A small network was shown many inputs. Here are its activations along a few directions, one row for each input.
Each table varies a few parts of the input and shows all the possible inputs, shuffled.
Descriptions start from the smaller parts, as in this example, which fits no table here: one of 4 places along a line, together with either a single point or (one of 2 separate values, together with one of 5 places around a ring) or one of 11 places along a line.
Shared parts are said once, and a part with two or three values counts as separate values.
In the rows, 128 means zero.

Other details of the inputs shift rows strongly along three fixed directions, in all tables alike. That doesn't count.

A family of inputs:
x1: [109 125 105 158  78 106 195  83 177 121 156 118 105 166]
x2: [148 103 105  54 185 158 105 173 125 174  79 119 132 158]
x3: [139 110 113 140 100  44 145 120 153 131 176  70 105 144]
x4: [166 123 117  53 188 190  91 174  79 159 103 119 149 119]
x5: [121 112 139 114  99 140 206 107 178 157 114 139 200 172]
x6: [150  98 155 167 140  34  69 125 126  64 190  69  61 111]
x7: [140 121 119  81 175 193  80 183  99 157  47 152 115 130]
x8: [107 137 135 164  80 104 178  93 161 132 127 116 116 182]
x9: [ 97 117 122  96 100 136 221  81 185 125 124 133 157 155]
x10: [147 107 136 102 146 134 117 171 112 157 113 134 154  91]
x11: [106 100 145  79 103 109 223  85 194 120 116 100 166 198]
x12: [101 169 121 238 102 154  58  95  97  67 160 180  68  50]
x13: [125  82 135  63 124  99 144 127 154 125 158  77 144 140]
x14: [ 77 189 115 216  45 172 152  82 136 126 134 192 108 118]
x15: [171  99 151 109 174  67  77 149  88 101 149  67 116 130]
x16: [119 132 137 202 146  62  26 156  82 117 155 125  70  66]
x17: [155  61 168  96 135  43 125 157 134 130 148  50 147 143]
x18: [158  88 127 109 158  75 117 117 153 110 165  71 116 152]
x19: [ 99 158 134 160  71 204 170 108 143 144 106 194 171 107]
x20: [142 131 114 118 139 144 158 113 156 120 130 118 113 135]
x21: [149 139 127 126 165 120   9 197  40 131 144 132 101  52]
x22: [ 63 154 151 246  93  94  81  75 116  59 163 201  90  50]
x23: [125 189 128 107 134 228 129 152  95 157  44 204 169 136]
x24: [136 139 129 145 122  73 131 118 130 118 162 106 138 146]
x25: [ 97 197 120 186  77 160 190  90 137 118 133 186 139 127]
x26: [137 125  99  79 171 205  62 198  82 163  73 145 112 103]
x27: [141 174 113 101 156 238 151 127 103 158  71 202 153 118]
x28: [159 102 124  74 179  99 172 128 145 142 145  65 164 187]
Each input here is: one of 4 places along a line, together with either one of 2 separate values or one of 5 places around a ring.
The inputs of x10 and x5 match in every part but the place on the line of 4. If x9 is changed in the same way as x10 into x5, which row does it become?
Answer: x22
Which other rows does x21 become when the place on the ring of 5 takes its other values? List them by row number.
Answer: x4, x12, x14, x26

A family of inputs:
x29: [145 146 121 169 160 101  61 152  70 118 148 124  94  91]
x30: [128 127 112  88 169 169  67 169  88 147  82 134  97 101]
x31: [138 108 109 104 158 155 114 134 132 131 123 128 121 118]
x32: [103 169 118 146  96 189 167 112 133 152 118 184 169 115]
x33: [158 113 115  52 179 170 153 138 143 146  98 119 145 156]
x34: [139 104 122 133  83  80 177 103 169 118 172  63 108 173]
x35: [113 124 133 126 122 142 168 115 168 140  99 157 153 147]
x36: [116 166 127 201  64 139 166  65 142  79 157 156 113 137]
x37: [108 170 143 202  91 108 123 103 104 101 168 173 128  83]
x38: [148  94 137  65 160 113 162 134 151 135 124 103 165 145]
x39: [102 151 105 147 126 196 151 112 145 131  84 179 114 118]
x40: [108 150 142 160 148 174 119 119 121 126  85 195 141  95]
x41: [100 110 141 137  86  96 158  94 156 106 167 115 138 138]
x42: [146 110 132 168 115  76  68 133 106  93 191  92  82  98]
x43: [142 140 123 117 124 161 167 118 144 135 108 116 142 179]
x44: [148  96 132  61 136 144 147 163 133 172  94 101 159 144]
x45: [129 144 108 158 118 122 100 128 107 121 167 124 108 103]
x46: [123  92 146 156 136  74  82 127 122 102 177 120 112  74]
x47: [128  73 141  81 133  50 125 152 137 131 156  57 122 141]
x48: [119 160 151 167 124 177 109 133 101 131  87 185 143  96]
x49: [140 123 131 113 190 123  42 165  77 119 111 115  93 107]
x50: [138 114 141  38 155 157 163 144 137 155  95 119 174 163]
x51: [137 114 147 150 132 118  53 161  85 118 142 134 118  59]
x52: [153 144 116 132 148 101  84 147  87 115 157 110 107 100]
x53: [ 96 131 149 160  93  97 175  78 156 102 147 125 141 161]
x54: [108 158 138 167  86 173 148 114 137 139  90 189 147 129]
x55: [129 149  95 112 125 162 149 138 124 161 111 130 128 138]
x56: [139 132 131 100 170 137  62 150  88 108 116 124 102 100]
x57: [ 82 166 126 206  66 133 166  68 163  92 140 172  95 160]
x58: [106 129 132 143 139 163 102 137 113 139  90 184 124  75]
x59: [143  88 123  74 144  89 123 134 147 119 164  51 117 156]
x60: [118 110 135  75 119 122 182 125 172 152 105 108 164 188]
x61: [152  99 127 133 100  58 158 120 165 115 173  58 107 188]
x62: [123 143 129 158 118 100 105 143 110 143 134 144 132 108]
x63: [139 105 121 144 143  74 104 129 144 108 148 103  90 130]
x64: [143 105 117  73 132 105 162 153 137 173 130  83 160 148]
x65: [139 140 133 121 164 132  96 162  84 155 113 138 151 108]
x66: [119 144 118 134 133 178 190  89 167 127  95 155 142 171]
x67: [126 148 112 175  89  70 142 100 148 116 177 105 103 152]
x68: [148 132 140  74 145 188 131 159 109 151  76 150 172 125]
The inputs of x30 and x39 match in every part but one. If x49 is changed in the same way as x30 into x39, which row does it become?
Answer: x66
The inputs of x43 and x29 match in every part but one. If x36 is changed in the same way as x43 into x29, which row does it become?
Answer: x52
What is each input in this table made of?
Answer: one of 2 separate values, together with one of 4 places along a line, together with one of 5 places around a ring
Which other rows does x57 become when the place on the line of 4 takes its other values? List them by row number.
Answer: x61, x63, x67
Which other rows does x33 become when the choice among 2 separate values takes its other values? List them by row number.
Answer: x38
